A small network was shown many inputs. Here are its activations along a few directions, one row for each input.
Each table varies a few parts of the input and shows all the possible inputs, shuffled.
Descriptions start from the smaller parts, as in this example, which fits no table here: one of 5 places around a ring, together with either a single point or one of 9 places along a line or (one of 2 separate values, together with one of 6 places along a line).
Shared parts are said once, and a part with two or three values counts as separate values.
In the rows, zero is written as 128.

Other details of the inputs vary at random and push rows far along two fixed directions, the same in every table; ignore that.

A family of inputs:
x1: [102  92 133  87 168 117 110 114 160 140  73  81]
x2: [164 136 122 136  88 137 155  89 109 145 135 123]
x3: [111 131 141 140 136 131 115 170 152 100 173 142]
x4: [157 127 119 140  78 129 149  86 106 134 129 121]
x5: [101 149 142 149 138 133 114 170 139 100 181 152]
x6: [171 143 123 168 110 146 130  97  74 127 123  91]
x7: [121 105 140  92 157 116 115 127 179 154  70  83]
x8: [102 147 127 145 142 123 104 173 133  97 177 154]
x9: [104 142 136 151 143 137 126 161 125 107 159 175]
x10: [149 138 118 140 107 140 162  87  95 151 113 145]
x11: [165 128 120 123  95 132 151  92  91 136 117 139]
x12: [115 138 144 143 118 113 105 160 145 101 132 163]
x13: [160 139 118 130  90 130 148 110  88 155 124 123]
x14: [115 134 145 142 138 128 116 165 160 102 169 147]
x15: [117 133 130 138 141 117 105 167 153 100 165 150]
x16: [106 154 148 150 134 130 112 161 150 100 170 162]
x17: [117  89 134  98 168 128 129 117 179 147  73  96]
x18: [153 139 120 125 103 133 150  87  85 141 117 138]
x19: [107 145 142 137 149 130 112 166 127 103 166 171]
x20: [153 141 119 125 107 137 150  90  84 149 124 136]
x21: [105 151 147 150 140 130 114 166 147 102 177 157]
x22: [155 146 106 135  99 128 144  87  95 148 130 125]
x23: [120 102 139  90 162 115 116 131 176 158  77  76]
x24: [ 99  93 114  85 178 121 111 131 164 148  96  53]
x25: [118 129 143 127 142 127 111 163 143 100 148 166]
x26: [ 99  90 125  77 180 130 118 132 152 150  90  65]
x27: [104 143 137 135 145 133 113 171 118 102 169 165]
x28: [113 124 136 141 143 135 125 161 140 108 149 164]
x29: [114 130 125 136 138 121 106 173 144  98 169 146]
x30: [113 125 136 126 144 130 114 173 132 102 160 155]
x31: [160 125 103 138  84 118 140  88  98 132 124 126]
x32: [165 143 124 133  85 125 148  96 101 145 107 137]
x33: [101 138 130 148 141 139 125 164 120 106 160 170]
x34: [149 150 119 132  98 131 148 105  81 160 123 121]
x35: [153 153 122 135 100 129 149 100  88 161 120 128]
x36: [153 146 124 137  92 134 153  84 102 143 129 123]
x37: [114  85 131 104 155 122 126 111 172 138  71  96]
x38: [118  93 141  93 157 121 119 116 192 139  86  71]
x39: [143 132 115 144  98 134 157  84  92 141 108 142]
x40: [108 151 133 148 134 116 103 158 142  90 159 169]
x41: [153 155 124 135  96 130 148  96  93 158 112 134]
x42: [158 125  94 127  93 133 149 106  85 141 144 111]
x43: [111  81 124  75 171 129 120 136 157 144  92  68]
x44: [108 127 134 137 133 134 116 173 145  99 173 137]
x45: [103 154 136 143 129 127 111 178 116 109 158 158]
x46: [117 127 141 128 147 127 113 168 140 103 157 161]
x47: [117 126 140 143 145 132 126 157 148 109 145 169]
x48: [119 134 132 139 131 114 104 158 155  90 150 160]
x49: [136  88 143 122 179 134  95 133 166 122  78  35]
x50: [105 155 144 152 120 116 106 159 131 102 141 172]
x51: [100  97 138  99 159 118 114 111 180 142  84  66]
x52: [166 135 106 133  91 126 145  91 103 143 131 127]
x53: [153 153 125 135  93 127 148  93  93 150 107 136]
x54: [149 137 119 140 103 137 162  85  96 144 108 146]
x55: [ 98 145 136 146 134 135 115 173 132  98 182 148]
x56: [161 119 114 123  88 128 148  84  87 138 110 128]
x57: [111  94 130  84 159 121 115 141 162 154  82  65]
x58: [153 119 107 133 102 145 162 101  87 146 128 133]
x59: [155 144 105 135 104 128 146  91  91 150 138 119]
x60: [102  96 121  98 163 107 105 112 171 139  80  73]
x61: [150 136 117 140 112 140 163  90  91 154 121 141]
x62: [118  90 135 100 162 124 130 114 177 140  70 100]
Description of these inputs: one of 2 separate values, together with either a single point or (one of 5 separate values, together with one of 6 places along a line).
The inputs of x30 and x27 match in every part but the choice among 2 separate values. If x13 is changed in the same way as x30 into x27, which row does it become?
Answer: x34
The inputs of x42 and x24 match in every part but the choice among 2 separate values. If x56 is changed in the same way as x42 into x24, which row does it become?
Answer: x1
Which other rows does x15 become when the choice among 5 separate values takes its other values? List them by row number.
Answer: x14, x23, x46, x47
Which other rows does x47 become when the choice among 2 separate values takes its other values? List them by row number.
Answer: x61
Which other rows does x49 become when the choice among 2 separate values takes its other values? List them by row number.
Answer: x6

A family of inputs:
x63: [169  71  76  76  94 129 173  47 100 190  78  49]
x64: [138  94 109  73 125 115 131 103 146 155 105  73]
x65: [ 54  70 151 103 228 114  45 216 232  76  99  74]
x66: [159 125  97  82 108 137 163  66  61 196  80  74]
x67: [144 151 110 105 107 135 165  48  84 212  85  67]
x68: [149 143 124 182 117 144 124 144  93  76 180 167]
x69: [147 159 158 187  81 119 116 119 112  85 123 218]
x70: [101  83 125  52 173 103 122  88 222 188  56   6]
x71: [147 163 126 168  96 125 107 159  88  81 172 158]
x72: [129 147 109 145 103 138 147 144  50 121 164 179]
x73: [ 64  81 179 120 240 135  68 208 252  83 107  73]
x74: [136 189 142 187  90 124 112 138 108  98 176 153]
x75: [151 174 135 179  92 120 106 157  99  99 174 156]
x76: [174  94 115  87  91 112 180  22 141 185  27 107]
x77: [ 77 116 162 126 200 147 121 181 168 116 141 136]
x78: [ 80 108 141 113 206 137 110 179 157 108 138 141]
x79: [123 127 138 149 120 145 144 153 148  99 188 166]
x80: [125 148 129 134 105 113 112 164 143 113 181 162]
x81: [158 148 121 135  90 132 175  66  84 166  64 188]
x82: [138 179 123 148  95 131 137 139  67 147 165 169]
x83: [126 117 116 137 127 133 131 148 137  94 186 171]
The inputs of x82 and x80 match in every part but one. If x78 is changed in the same way as x82 into x80, which row does it become?
Answer: x83
Describe the family of inputs behind these rows.
Answer: one of 3 separate values, together with either a single point or one of 6 places along a line
Which other rows agree with x73 in the choice among 3 separate values? List them by row number.
Answer: x65, x68, x69, x71, x74, x75

A family of inputs:
x84: [108 158 153 183 144 132 113 160 164  89 173 181]
x85: [179 128  90 170  64 152 171  65  48 118 143 135]
x86: [112 102 150  77 174 131 139 103 167 171  40 105]
x87: [164 139  96 136  62 155 185  79  57 157 175 131]
x88: [130 118 121  85 151 128 126 136 143 156 118  60]
x89: [ 89 155 124 145 133 109 102 178 117  80 181 203]
x90: [109 104 120  97 141 137 145 112 155 166 131  74]
x91: [104  74 119  84 161 138 135 127 162 149 119  67]
x92: [103 143 132 182 127 138 113 171 134  56 188 182]
x93: [121 130 137 118 146 115 109  98 157 154  90  48]
x94: [182 132 115 133  85 156 174  74  51 151  94 181]
x95: [114 122 126 114 156 119 107  96 170 146 111  60]
x96: [104 149 115 149 122 116 105 174  96  74 186 214]
x97: [186 161 111 137  79 140 161 113  60 170 136 106]
x98: [165 160 105 171  60 148 174  55  74 145 152 130]
x99: [124  88 129 107 164 119  95 119 150 123  77  46]
x100: [ 98 126 170 144 162 137 113 211 158  77 181 192]
x101: [ 88 172 158 149 133 108  89 197 135  96 144 189]
x102: [121  99 115  84 145 113 119 110 118 148  71  86]
x103: [ 97 158 130 138 141 131 103 190 152 103 214 161]
x104: [176 150 109 157  73 128 143  77  57 132 128 105]
x105: [ 91 104 135  85 184 119 132 108 183 176  63 101]
x106: [124 128 164 173 154 146 102 180 151  53 148 191]
x107: [ 71 170 136 137 144 105  96 173 146 103 179 191]
x108: [ 88  96 118  77 167 122 138 104 164 160  74  91]
x109: [189 148 108 136  80 142 158 115  52 161 134 109]
x110: [121  90 107  77 163 129 120 125 149 150 125  59]
x111: [ 84 161 161 167 150 113  72 199 162  59 175 152]
x112: [ 77 104 125  78 171 118 135 108 179 169  76  89]
x113: [105 157 134 184 114 138 120 159 133  68 191 182]
x114: [114 104 134  86 156 110 108 121 145 164  45  76]
x115: [144 116 133 139  78  89  97 168 183  60 164 203]
x116: [189 151  95 130  65 145 167  95  36 153 161 117]
x117: [113  88 131  91 169 130 144 122 167 164 107  75]
x118: [170 142 110 141  76 145 186  73  73 180 157 132]
x119: [141  71 129  71 117  85 107 111 231 126  70  88]
x120: [200 118 114 135  73 160 192  75  40 154 134 142]
x121: [ 91 169 147 135 150 130  92 220 160  92 201 158]
x122: [106 110 157 114 174 114  83 137 189 139  62  40]
x123: [ 87 104 164  76 198 121 120 119 199 171  46 105]
x124: [111 137 173 170 160 141  99 182 167  57 147 185]
x125: [115  90 120 105 174 118 100 107 170 129  95  48]
x126: [106 165 135 178 130 120  92 165 137  69 199 169]
x127: [125 102 135 126 167 129 133 102 171 137  85  82]
x128: [ 95 114 128 142 137 145 111 195 132  73 206 176]
x129: [ 85 155 141 136 139 108  92 191 125  80 159 187]
x130: [ 94 125 149  85 162 105 103 125 173 179  51  72]
x131: [ 65 134 132 140 159 124 106 197 155  75 167 206]
x132: [ 94 109 144 147 162 136 108 209 149  72 194 188]
x133: [132  87 129  86 171 127 108 158 145 151  85  51]
x134: [185 140 120 169  73 136 128  89  52 135 109 112]
x135: [151 105 130  91  84  86 130  83 207 150  85  98]
x136: [108 124 141 149 144 134 123 185 136  93 192 180]
x137: [113  88  99  93 147 132 141 106 126 144  83 114]
x138: [192 162 118 180  55 135 144  82  43 138 120 119]
x139: [129  85 103  84 157 133 118 130 134 140 131  70]
x140: [190 148 125 140  68 154 201  79  54 164 143 146]
x141: [119 184 146 159 126 132 105 215 135 108 192 168]
x142: [ 96 100 131  91 179 119 131 113 172 166  68 114]
x143: [116 167 175 179 138 142 114 163 160  79 163 194]
x144: [ 89 102 116  70 177 103 115 109 167 160  79  76]
x145: [198 129 109 123  23  96 159  64 133 140 116 142]
x146: [200 156 130 171  66 156 180  50  62 145 115 144]
x147: [109 134 129 168 144 119  81 178 135  54 186 164]
x148: [110 152 166 148 139 139 127 184 149 106 183 188]
x149: [ 95  81 126  83 193 119 131 124 179 156  53 101]
x150: [181 134  88 146  76 146 184  70  38 152 117 184]
x151: [171 147  90 124  79 143 166  85  64 161 172 113]
x152: [181 131 107 169  88 147 170  67  78 136 121 132]
x153: [ 96 178 138 150 117 108 107 178 108  91 171 199]
x154: [185 185 125 182  52 134 146  75  60 159 127 116]
x155: [ 91 127 137  78 162 103 109 114 161 171  76  79]
x156: [123  67 127 115 186 133 119 113 179 125  66  70]
x157: [186 130  93 125  79 146 157 100  40 150 152 111]
x158: [193 155 115 141  59 156 195  55  30 162 104 186]
x159: [121 100 130  93 149 115 106 127 131 153  51  88]
Describe the family of inputs behind these rows.
Answer: one of 4 places along a line, together with either a single point or (one of 3 separate values, together with one of 6 places along a line)
The inputs of x151 and x110 match in every part but the place on the line of 4. If x117 is changed in the same way as x151 into x110, which row does it become?
Answer: x136
The inputs of x142 and x149 match in every part but the place on the line of 4. If x140 is changed in the same way as x142 into x149, which row does it become?
Answer: x100
Start at x130 and move only the place on the line of 6, one step at a time. The first step leads to x155. Which rows follow, in order?
Answer: x107, x112, x105, x123
Which other rows does x100 become when the choice among 3 separate values takes its other values? List them by row number.
Answer: x124, x158
